Each row below holds a small network's activations on one input, seen along a few directions.
Each table varies a few parts of the input and shows all the possible inputs, shuffled.
Descriptions start from the smaller parts, as in this example, which fits no table here: one of 8 places around a ring, together with either a single point or one of 9 places along a line or (one of 2 separate values, together with one of 6 places along a line).
Shared parts are said once, and a part with two or three values counts as separate values.
In the rows, 128 means zero.

Table:
R1: [132 128 127 111  93 120 131  69 113 180 180 132  96 141 122 140]
R2: [168 159  79 143 137 110  99 135 131 114 121 121 146 130 119 108]
R3: [143 144 128 119 170 170 164 130 144  73 106 119 181 129 155 153]
R4: [127 155  73 120 143 132  97 181 128 170 132 119 102 142 130 112]
R5: [157 172 107 136 144 143 154 166 140  83 119 128 169 152 159 149]
R6: [131 154  62 143 156 128  77 178 145 151 114 120 113 129 131 110]
R7: [157 166  85 121 123 112 120 137 117 130 136 126 129 136 120 112]
R8: [116  89 148  96  95 126 133  28 107 167 180 126  88 126 130 142]
R9: [120 157  75 128 128 116  72 161 132 193 147 130  84 136 130 105]
R10: [ 99  99 218 140 103 168 179 161 139 115 115 125 158 126 133 160]
R11: [ 76 122 181 154  98 158 144 235 144 162 119 130 116 150 149 155]
R12: [142 134 112 111 137 125 113  77 125 148 147 120 128 110 109 104]
R13: [126 104 172 156 137  92 143 140 124  80  83 152 150 117  96 115]
R14: [133  89 120 110 164 141 119  48 131  90 113 107 144  87 121 116]
R15: [154 129 101 127 165 139 113  96 137 102 109 110 159 105 113 111]
R16: [110  67 190 138 137  96 149  96 118  73  89 144 139 103 103 118]
R17: [109 149  96 126  89 113  91 149 118 220 174 138  58 163 143 139]
R18: [125 108 143 104 170 171 172  85 140  63 111 114 167 112 159 156]
R19: [141 157 109 128  67  94 112 106 107 186 184 144  83 161 132 140]
R20: [ 88  62 231 124 103 169 180 115 133 105 121 121 147 113 138 163]
R21: [135 134 152 171 110  66 129 174 119  90  92 162 134 138 105 114]
R22: [101 128 136 171 130  85 110 217 131 129  88 157 107 140 113 112]
R23: [121 168  92 135 163 159 136 207 152 121 112 124 137 150 171 149]
R24: [125  92 129  95 136 129 114  29 119 131 149 120 114  93 117 112]
R25: [156 164  92 128 108  96  95 117 119 158 157 131 115 137 117 102]
R26: [148 134 107 104 152 142 133  99 122 120 127 114 144 114 113 114]
R27: [113 126 196 156  77 141 169 196 134 127 128 134 146 150 137 156]
R28: [132  94 122  89 151 144 136  51 118 105 132 114 130  96 119 121]
What is each input in this table made of?
Answer: one of 4 places along a line, together with either one of 2 separate values or one of 5 places along a line
The inputs of R5 and R18 match in every part but the place on the line of 4. If R2 is changed in the same way as R5 into R18, which row does it become?
Answer: R14
Which other rows agree with R13 in the place on the line of 4? List them by row number.
Answer: R1, R3, R10, R12, R15, R26
Which other rows does R16 become when the choice among 2 separate values takes its other values? List them by row number.
Answer: R20

Table:
R29: [157 127 128 129 169 152 151 124 143  52  96 112 193 113 133 126]
R30: [160 164  46 125 154 101  73 130 125 146 129 123 115 126 112  87]
R31: [112  71 197  94 103 143 145  64 111 143 156 114 127 118 125 128]
R32: [135 161  57 112 110 110  92  89 116 182 170 133  72 134 134 128]
R33: [153 116  98 118 175 130 122  56 134  83 108 118 154  87 104 108]
R34: [ 98  84 219 133  98 126 176 127 117 100 114 142 137 126 126 150]
R35: [107 159 121 172 122 135 119 236 152 137 101 138 124 144 145 143]
R36: [131 110 117  96 141 134 140  17 119 122 149 128 116 104 125 139]
R37: [156 187  71 137 156 129 114 196 137 120 112 128 147 149 137 119]
R38: [110 130 131 113  82 123 112 133 112 210 177 129  76 151 129 129]
R39: [111 123 180 153  80  93 125 199 118 168 142 143 110 171 129 123]
R40: [106 103 173 155 146 160 167 165 152  73  82 128 164 115 138 156]
The inputs of R35 and R39 match in every part but one. If R40 is changed in the same way as R35 into R39, which row does it become?
Answer: R34
What is each input in this table made of?
Answer: one of 2 separate values, together with one of 6 places around a ring
Which other rows does R37 become when the choice among 2 separate values takes its other values? List them by row number.
Answer: R29
Which other rows does R38 become when the choice among 2 separate values takes its other values? List them by row number.
Answer: R31

Table:
R41: [141 133 107 131 120 103  98 105 121 151 139 130 113 120 103 103]
R42: [145 137  82 120 151 113 101 103 124 131 129 125 119 122 118 108]
R43: [153 150  85 110 139 140 117 100 127 135 147 116 132 128 132 125]
R44: [138 162 103 136 133 140 130 174 138 126 126 125 139 144 145 137]
R45: [126 146 123 147 113 102 114 181 125 138 119 139 118 138 120 113]
R46: [104  68 225 133 144 164 200 129 140  37  80 127 188  98 128 151]
R47: [123  59 209 109 152 156 180  33 125  43  97 119 182  90 127 149]
R48: [110 139 129 132 116 142 129 175 135 156 136 127 113 144 145 140]
R49: [124 127 112 105 122 141 116  98 124 166 158 117 106 126 133 127]
R50: [130 128 118 120 100 110 116  95 113 168 160 133  95 137 120 128]
R51: [113 138 140 150  99 111 122 171 127 160 136 143 105 153 133 137]
R52: [128 150 101 143 149 113 113 173 135 124 109 136 126 136 131 117]
What is each input in this table made of?
Answer: one of 2 separate values, together with either a single point or one of 5 places around a ring
The inputs of R51 and R50 match in every part but the choice among 2 separate values. If R52 is changed in the same way as R51 into R50, which row does it become?
Answer: R42

Table:
R53: [121  66 190 111 176 152 186  60 131  30  84 123 182  88 125 139]
R54: [147 177  64 144 114  79  76 167 117 183 145 142  89 157 112 102]
R55: [140  67 188 104 163 162 175  17 130  35 102 108 195  70 111 128]
R56: [116  85 180 133 166 149 177 112 139  33  79 126 178 107 143 149]
R57: [118 159  85 141 109 104  79 186 128 198 146 132  81 146 125 105]
R58: [151 185  48 131 108  92  83 149 118 185 164 133  86 154 125 109]
R59: [155 189  40 116 120 113  85 141 121 186 169 125  92 156 139 116]
R60: [100  47 227 106 142 158 200  57 124  53 100 125 166  92 126 153]
R61: [128 110 200 147 148 162 189 159 148  43  76 127 204 113 131 149]
R62: [123 165  70 128 122 128  79 167 132 207 157 125  83 151 135 120]
R63: [122  38 223 103 134 165 184  16 126  58 114 111 179  77 111 143]
R64: [ 96  64 219 131 132 154 190 109 134  56  91 130 163 110 145 165]
R65: [131 165  88 147  96  82  81 167 118 200 154 145  77 158 117 110]
R66: [135 175  75 133  93  94  86 148 119 203 172 140  75 160 129 118]
R67: [139 179  65 119 104 116  88 141 121 204 178 130  81 160 145 126]
R68: [135 171  63 138 125 100  72 186 125 179 135 132  92 145 122  98]
R69: [108  85 234 145 117 167 200 156 141  64  89 129 187 116 132 162]
R70: [140 176  46 126 135 125  75 167 131 187 147 121  94 146 132 112]
The inputs of R55 and R63 match in every part but one. If R54 is changed in the same way as R55 into R63, which row does it become?
Answer: R65
What is each input in this table made of?
Answer: one of 2 separate values, together with either one of 4 places along a line or one of 5 places around a ring
Which other rows does R59 become when the place on the ring of 5 takes its other values? List them by row number.
Answer: R54, R58, R68, R70
Start at R55 and move only the place on the line of 4, one step at a time. The first step leads to R53. Which rows follow, in order?
Answer: R56, R61
